A small network was shown many inputs. Here are its activations along a few directions, one row for each input.
Each table varies a few parts of the input and shows all the possible inputs, shuffled.
A made-up example of a description, with smaller parts first: one of 4 places along a line, together with either a single point or one of 9 places around a ring or (one of 2 separate values, together with one of 5 places around a ring).
Shared parts are said once, and a part with two or three values counts as separate values.
In the rows, zero is written as 128.

Other details of the inputs vary at random and push rows far along three fixed directions, the same in every table; ignore that.

A family of inputs:
r1: [140 167 139 178 121  88 129  63 211 106 128]
r2: [151 141 117  63 241  93 108 136  91  96 144]
r3: [ 99 124 128 190  75 164 115 114 129 102  96]
r4: [139 113 168  96 134  99 149 157  90 133 182]
r5: [127 116 161 122 158  96 117 155 114 112 216]
r6: [130 170 164 188 114 108 133  83 211 121 110]
r7: [ 90 105 163 202   8 198 162 105 152 221 101]
r8: [171 124  92  61 212  99 158 112 129 119 161]
r9: [108 146 203 191  79 114 100 150 178 110 173]
r10: [162  61 157 114 151  93 120 147 128  90 197]
r11: [156 138  25  63 198 127 136 159  58 145  60]
r12: [134  95  92  88 143 166 178 150  45 136  96]
r13: [158 156  69  92 191 130 160 109 125 146  72]
r14: [113 150 194 184  78 106  90 137 172 119 183]
r15: [114 167  76 165 114 135 100  85 117 100  79]
r16: [133  77  67  91 135 155 141 155  49 168 106]
r17: [111 164 103 146 123 133  75  70 110 117  64]
r18: [ 97 153 135 166  56 127 122  95 111 126  91]
r19: [120 155  81 160 108 145 144  71 172 118  68]
r20: [ 91 162 131 168 118  39 114 100 204 103 131]
r21: [111 102 129 107 141 168 121 137  69 147 104]
r22: [143  99  81  86 117 176 151 197  75 195  93]
r23: [ 86  66 148 143  77 200 156 183  63 175 148]
r24: [151 106 182 132 127  87 112 173 159 115 182]
r25: [116 180  79 159 113 119 115  78 115  85  32]
r26: [138 109 101  96 127 168 174 126  96 202 104]
r27: [162 132 114 103 206  54 105 141 136  71 156]
r28: [172 167 146  82 219  82  90 143 150  95 151]
r29: [141 186  59 147 109 108  83  98 140 128  44]
r30: [144  79 148 109 165 125 132 157  99 105 204]
r31: [138 102  78  94 163 189 200 150  91 212  93]
r32: [115  90 160 113  40 192 175 188  70 217 139]
r33: [168 175 118 103 214  79 107 161 154  89 169]
r34: [ 94 114  63  85 133 218 163 187  96 180 116]
r35: [121 174  49 163 110 148 139  55 172 132  45]
r36: [122 108 163  74 176 145 120 164 152 124 186]
r37: [139 188 163 166  93  87 109 118 183  89 111]
r38: [152 124 200 114 146  82 140 168 139 101 194]
r39: [ 95  64 144 116  73 217 139 139  42 196 112]
r40: [111 125 132 172  47 150 124  83 115 108  80]
r41: [124 154 186 176  84 109  93 143 180 122 185]
r42: [190 151 109  92 196  55  96 148 157 101 163]
r43: [ 97 128 214 171  80 114  78 102 148 118 165]
r44: [175 142 104 109 220  71 154 100 173 105 177]
r45: [174 126 101  69 216  79 143 120  87  76 154]
r46: [135 115 159 104 179 107 134 186 105 120 202]
r47: [120 175  62 182 115 146 152  68 175 132  44]
r48: [178 141 102  58 238  90 154 128 139 111 146]
r49: [135  68  74  94 135 174 161 167  53 153  93]
r50: [162 162 138  92 204  53 130 137 124  69 151]
r51: [122 119  96  68 152 174 128 149  38 192  98]
r52: [124 166  88 171 113 144 155  78 174 135  55]
r53: [109 101  72 103 133 182 145 156  37 175 115]
r54: [164 163 150  85 222  78  90 137 140  91 149]
r55: [135  97 146  99 155 111 129 177 183 106 199]
r56: [ 79 165  74 153 123  88 137 112 164 128  61]
r57: [115 100 220 196  52 117 124 110 165  68 153]
r58: [132  13 197 123  86 143 153 186  93 155 225]
r59: [114 157 113 150 127 143  90  78 119  96  57]
r60: [111 179 102 154 106 114 121  93 116  95  57]
r61: [ 92 130 230 180  61 128  87 124 156 123 143]
r62: [139 148  68  64 217 124 125 155 141 114 173]
r63: [121 176  72 152 108 141 136  62 165 115  41]
r64: [123 164  83 146 125 145  74  52 114 100  36]
r65: [168 156  33  66 220 142 173 112  92 183  76]
r66: [123 164  88 138 104 137 117  53 149 134  60]
r67: [134 144  65 165 111 127  98  87 138  77  33]
r68: [131 166 148 161  97 100 112  67 196 117 119]
r69: [142  96 181 113 146  82 137 137 109  95 204]
r70: [114 180 145 153 114  96 111 106 217  61 129]
r71: [109  92 205 204  53 100  96 128 175  91 162]
r72: [148  90 165 118 144 103 155 117 170 121 214]
r73: [ 98 116 204 209  68 121 107 125 168  81 174]
r74: [114 101 148 103  77 207 131 170  73 223 117]
r75: [ 91  56 162 155  23 172 137 165  85 192 148]
r76: [117 168  59 172 116 155 149  70 183 119  41]
r77: [ 86 145 145 142  76 173  90 106 170 146 116]
r78: [134  96  69  83 125 156 143 168  48 190 100]
r79: [ 72  82 133 144  59 214 159 185  51 198 126]
r80: [126  49 208 102 117 150 172 160 130 157 209]
r81: [127  90 235 134  70 117 146 173 126 149 216]
r82: [152 160 108  72 200  78 128 129 169  77 173]
r83: [109 140 139 130  84 173 101 127  98 182  87]
r84: [115  49 177 105  90 152 144 196 154 164 229]
r85: [105 146 191 184  81  99  92 130 159 112 184]
r86: [163 109 116  70 231 118 113 126  90  84 132]
Description of these inputs: one of 2 separate values, together with either a single point or one of 10 places around a ring or (one of 4 separate values, together with one of 8 places along a line).
- Changing only the choice among 2 separate values turns r12 into r45. The same change can be made to r11. Which row results? => r78
- Changing only the choice among 2 separate values turns r53 into r23. The same change can be made to r44. Which row results? => r47
- Changing only the choice among 2 separate values turns r81 into r38. The same change can be made to r51. Which row results? => r61
- Change only the place on the line of 8 in r21. List by row number the other rows that result. => r2, r28, r36, r54, r59, r61, r86
- Change only the place on the line of 8 in r34. List by row number the other rows that result. => r3, r9, r23, r33, r46, r73, r79
- Change only the choice among 2 separate values in r5. List by row number the other rows that result. => r79

A family of inputs:
r87: [129 153 148 152 114  83  81 121 150  85 129]
r88: [152 172  87 110 187  99 129  87 106  91  73]
r89: [125  82 133 128 110 148 153 140 114 148 143]
r90: [110 151 133 176  79 131 119 105 173 113 112]
r91: [156 148 161 140 159  56  85 131 154  74 174]
r92: [106 159 137 180  76 128 118 115 178 122 109]
r93: [130 115 148 107 120 137 114 151  96 143 138]
r94: [123 102 145 121 112 151 153 136 116 168 143]
r95: [106 138 133 180  58 132 122  92 165 130 100]
r96: [135  88 138 116 138 133 151 160 127 133 164]
r97: [118 112 146 117 117 156 151 150 121 173 142]
r98: [121  79 181 109 147 134 120 164  85 120 198]
r99: [147 158 152 130 164  75 113 104 181 101 160]
r100: [133 119 144 105 157 134 144 150 133 137 161]
r101: [176 151  23  50 250 115 136 111  95 110  85]
r102: [103  99 126 118  89 167 130 166  71 153 116]
r103: [103  88 164 112  94 165 124 165  77 156 142]
r104: [113 159 134 177  83 110 116  97 179 121 110]
r105: [146 149  64  89 163 149 117 134  62 158  74]
r106: [129 169  73 146 126 124 134  85 107 105  41]
r107: [115 141 138 169  83 117 126 104 165 125 117]
r108: [118 100 135 123  95 166 149 126 113 170 129]
r109: [138 159 157 140 152  92 113 117 185  99 156]
r110: [137 148 157 140 144 102 115 109 179  95 159]
r111: [131 147  54  91 161 153 154 144 101 151  86]
r112: [117 152  61 157  94 150 122  86 133 126  42]
r113: [154 101 158  91 215  73 111 163 109  66 221]
r114: [133 113 135 111 145 124 150 158 132 143 164]
r115: [112  91 134 135  87 177 145 124 108 168 114]
r116: [124  97 141 122 118 159 147 146 122 154 138]
- What is each input in this table made of? => one of 2 separate values, together with either a single point or one of 4 places along a line or one of 10 places around a ring
- Changing only the choice among 2 separate values turns r107 into r94. The same change can be made to r102. Which row results? => r103
- A walk changes only the place on the line of 4. It starts at r113 and steps to r102. List the rest of the walk in order. => r87, r91

A family of inputs:
r117: [122 144 145 120 150 147  89 101 140 118 128]
r118: [128  98  90 108 144 146 154 136  92 128 117]
r119: [122 157 120 130 138 118 145 125 162 123 128]
r120: [141 161 130 123 125 113 116 124 143 132 128]
r121: [136 140 119 139 126 120 103 138 124  96 124]
r122: [140 149 144 133 138 109 119 114 120 116 114]
r123: [126 136 127 131 126 103 107 109 108 101 127]
r124: [132 142 144 137 134 111 113 113 116 112 116]
r125: [124 171 132 122 139 112 119 136 142 122 124]
r126: [125 105  84  97 146 144 145 160 118 141 117]
r127: [140  89 200 143 104 107 148 132 165 148 189]
r128: [136 103 187 136 101 115 153 142 175 141 199]
r129: [137 127 131 139 141 112 139 102 136 108 115]
r130: [143 135 133 137 140 113 145 104 141 114 115]
r131: [128 119 116 138 128 108 131  98 128  98 127]
r132: [ 91 139 145 189   4 176 113 100 122 193  55]
r133: [117 111 109 103 145 191 136 110 118 153 114]
r134: [124 120  80 111 157 146 151 155 115 159 133]
r135: [116  71 157  96 112 153 135 203  95 162 171]
r136: [126 138 125 132 134 108 105 123 117  97 122]
r137: [123 157 118 138 138 112 100 140 138 126 132]
r138: [140 102  81 113 144 152 151 151 101 126 121]
- What is each input in this table made of? => one of 2 separate values, together with either a single point or one of 10 places around a ring
- Changing only the choice among 2 separate values turns r128 into r120. The same change can be made to r118. Which row results? => r136
